A small network was trained on invented records. Each row is its activation on one of them, seen along a few directions.
Each row is followed by the record's values for the fields VOG, MABE, VEVA, BAM.
Not every record has every field; a missing one is left out.
The largest differences between rows may come from other fields.
In the rows, 500 means zero.
Random noise pushes rows far along 3 fixed directions. That doesn't count. These rows show it; they differ only by the noise:
[279 498 683 410 533 399 681 183 523 588 425 583 694 581 589 398 495]
[598 585 349 479 567 522 474 583 408 444 361 369 234 741 373 663 682]
[368 527 606 430 536 427 610 292 482 543 413 550 566 616 537 467 540]
[444 594 569 435 539 378 459 333 363 416 437 608 400 608 552 478 587]
[389 491 445 426 593 483 710 334 545 576 360 301 527 714 455 529 611]

[618 564 607 348 537 711 501 764 650 541 493 362 466 583 305 551 491]
VOG: rade / MABE: toko / VEVA: pip / BAM: gev
[377 395 422 550 460 454 602 305 530 538 489 441 592 487 573 489 484]
VOG: nub / MABE: kego / VEVA: pip / BAM: nadi
[682 504 468 597 389 588 206 710 406 386 522 661 308 424 427 584 496]
VOG: rade / MABE: tegi / VEVA: pip / BAM: gev
[595 561 349 541 499 402 222 478 276 237 644 588 238 399 625 444 541]
VOG: rade / MABE: kego / VEVA: pip / BAM: gev
[647 399 254 626 467 683 485 761 581 604 435 323 440 535 334 690 512]
VOG: nub / MABE: tegi / VEVA: zas / BAM: ziv
[418 548 537 370 618 462 670 377 493 485 434 334 453 702 470 475 595]
VOG: rade / MABE: lufi / VEVA: pip / BAM: nadi
[531 575 495 527 538 521 563 631 434 490 528 549 423 583 495 558 505]
VOG: rade / MABE: ripi / VEVA: pip / BAM: gev
[422 598 531 493 579 361 552 366 354 431 584 612 501 506 661 392 475]
VOG: nub / MABE: dumi / VEVA: zas / BAM: petum
[537 511 304 498 552 466 447 470 399 353 498 333 326 535 513 490 590]
VOG: nub / MABE: tegi / VEVA: pip / BAM: gev
[461 549 797 469 407 452 509 488 455 561 455 839 519 524 561 532 491]
VOG: rade / MABE: lufi / VEVA: nam / BAM: fov
[515 531 488 546 515 413 431 467 411 450 556 576 465 443 565 460 461]
VOG: gukam
[640 639 753 312 479 602 302 705 535 461 560 642 433 441 448 461 467]
VOG: rade / MABE: toko / VEVA: zas / BAM: ziv
[424 483 569 398 582 546 675 490 613 543 522 340 599 499 538 403 483]
VOG: rade / MABE: roko / VEVA: pip / BAM: gev
[690 623 618 517 412 595 237 792 430 433 534 728 322 463 396 614 452]
VOG: rade / MABE: toko / VEVA: pip / BAM: gev
[463 441 417 484 525 468 511 363 533 474 526 371 542 463 547 444 502]
VOG: rade / MABE: kego / VEVA: zas / BAM: petum
[531 508 369 452 526 472 430 444 413 382 375 352 288 638 415 585 648]
VOG: nub / MABE: kop / VEVA: pip / BAM: gev
[658 374 375 638 344 599 271 628 525 492 423 564 395 428 376 681 528]
VOG: rade / MABE: kego / VEVA: nam / BAM: fov
[412 630 690 262 583 508 627 388 537 454 501 417 579 583 514 366 493]
VOG: nub / MABE: toko / VEVA: pip / BAM: gev
[465 457 314 538 586 486 667 465 532 550 482 253 501 595 496 537 537]
VOG: gukam
[596 553 467 629 417 513 387 688 383 471 457 693 345 525 461 668 534]
VOG: nub / MABE: dumi / VEVA: nam / BAM: kevo
[338 429 415 476 501 403 617 257 559 496 413 317 611 520 541 447 578]
VOG: nub / MABE: roko / VEVA: nam / BAM: kevo
[545 377 342 632 339 614 482 567 592 584 382 474 494 492 427 715 555]
VOG: rade / MABE: kego / VEVA: nam / BAM: kevo
[467 510 466 555 485 490 555 475 441 487 528 521 489 474 595 477 481]
VOG: nub / MABE: tegi / VEVA: pip / BAM: gev
[390 356 453 489 495 466 542 297 584 566 490 421 700 400 541 372 452]
VOG: nub / MABE: tegi / VEVA: zas / BAM: ziv
[472 447 690 488 438 623 556 572 701 680 555 571 804 363 462 412 314]
VOG: nub / MABE: tid / VEVA: zas / BAM: petum
[580 628 483 382 494 389 222 439 356 222 384 463 184 591 442 559 697]
VOG: nub / MABE: toko / VEVA: nam / BAM: fov
[595 575 629 573 453 567 462 742 446 534 529 756 433 526 459 607 435]
VOG: rade / MABE: ripi / VEVA: pip / BAM: nadi
[570 663 559 518 521 429 349 578 277 353 566 761 335 497 577 479 486]
VOG: nub / MABE: dumi / VEVA: zas / BAM: petum
[530 456 536 470 476 719 679 704 768 706 464 287 702 513 313 519 409]
VOG: nub / MABE: tid / VEVA: pip / BAM: nadi
[313 435 280 429 619 425 837 275 549 527 363  86 464 782 503 557 745]
VOG: rade / MABE: lufi / VEVA: nam / BAM: kevo
[344 441 399 494 605 406 747 285 546 580 500 272 629 560 575 429 501]
VOG: gukam
[599 449 515 454 484 687 460 711 695 598 547 381 625 396 351 471 418]
VOG: rade / MABE: tid / VEVA: zas / BAM: ziv
[321 592 707 487 513 406 673 360 405 528 559 735 622 517 677 401 414]
VOG: nub / MABE: dumi / VEVA: pip / BAM: gev
[596 460 249 579 581 614 649 685 569 600 456 200 433 632 367 654 539]
VOG: gukam
[426 486 449 594 520 499 720 502 491 625 564 586 629 521 608 506 438]
VOG: nub / MABE: ripi / VEVA: zas / BAM: ziv
[371 409 648 466 468 514 588 419 622 583 431 536 680 485 479 477 499]
VOG: rade / MABE: dumi / VEVA: nam / BAM: kevo
[608 547 451 625 468 536 466 749 412 506 504 636 336 573 462 668 523]
VOG: rade / MABE: ripi / VEVA: pip / BAM: nadi
[670 532 210 610 480 512 341 669 352 345 447 393 171 585 442 698 663]
VOG: gukam / VEVA: nam / BAM: kevo
[443 493 358 562 527 470 632 448 459 498 538 436 492 526 606 487 507]
VOG: gukam / VEVA: pip / BAM: gev
[702 609 338 399 596 644 452 772 519 388 460 169 250 665 299 599 628]
VOG: nub / MABE: toko / VEVA: pip / BAM: gev

Here are new rows. What are their fields?
[518 343 326 506 446 464 326 326 545 382 384 286 424 470 436 502 623]
VOG: rade / MABE: tegi / VEVA: nam / BAM: fov
[403 530 608 537 468 363 433 333 361 411 625 732 556 350 706 341 401]
VOG: nub / MABE: tegi / VEVA: pip / BAM: gev
[484 482 835 540 358 558 424 646 547 590 519 907 647 375 498 545 388]
VOG: rade / MABE: dumi / VEVA: nam / BAM: kevo
[539 546 513 408 575 540 465 579 526 425 602 378 469 442 491 383 476]
VOG: rade / MABE: tid / VEVA: pip / BAM: gev
[614 584 711 499 337 663 393 794 555 564 414 740 479 509 351 685 458]
VOG: nub / MABE: toko / VEVA: nam / BAM: kevo
[524 455 603 555 402 544 335 507 482 455 644 756 571 297 587 420 369]
VOG: rade / MABE: kego / VEVA: pip / BAM: gev
[483 604 687 308 522 680 727 603 662 618 413 379 591 642 415 506 493]
VOG: nub / MABE: toko / VEVA: pip / BAM: gev
[433 494 566 545 434 499 585 487 497 553 419 634 554 544 502 575 518]
VOG: nub / MABE: dumi / VEVA: nam / BAM: kevo
[699 490 455 525 441 630 246 763 583 498 548 492 437 354 357 539 454]
VOG: rade / MABE: tid / VEVA: zas / BAM: ziv
[602 617 408 546 550 355 307 519 265 305 574 579 245 485 577 498 541]
VOG: gukam
[548 451 425 593 496 588 577 628 567 623 496 441 555 508 435 577 439]
VOG: gukam
[552 573 668 262 576 618 506 596 647 497 499 327 500 556 379 438 509]
VOG: rade / MABE: toko / VEVA: pip / BAM: gev
[570 530 420 520 509 458 328 504 355 351 510 515 320 461 528 469 543]
VOG: nub / MABE: tegi / VEVA: pip / BAM: gev
[482 522 479 200 671 449 469 319 614 361 529  96 487 513 466 277 610]
VOG: rade / MABE: toko / VEVA: zas / BAM: ziv
[508 574 532 598 462 510 524 600 364 493 581 770 479 500 571 541 429]
VOG: nub / MABE: ripi / VEVA: pip / BAM: gev
[643 537 352 384 618 593 467 650 570 453 519 185 374 567 364 514 580]
VOG: rade / MABE: toko / VEVA: zas / BAM: ziv
[566 624 499 385 547 419 264 501 407 280 650 478 414 362 556 293 503]
VOG: nub / MABE: tid / VEVA: zas / BAM: ziv
[264 534 754 400 444 353 617 177 511 516 474 680 735 449 655 367 443]
VOG: nub / MABE: toko / VEVA: nam / BAM: kevo
[392 439 513 520 538 472 673 380 577 616 505 443 683 488 540 442 423]
VOG: gukam
[408 566 566 487 578 388 609 407 387 448 608 626 510 503 654 385 475]
VOG: rade / MABE: ripi / VEVA: pip / BAM: gev
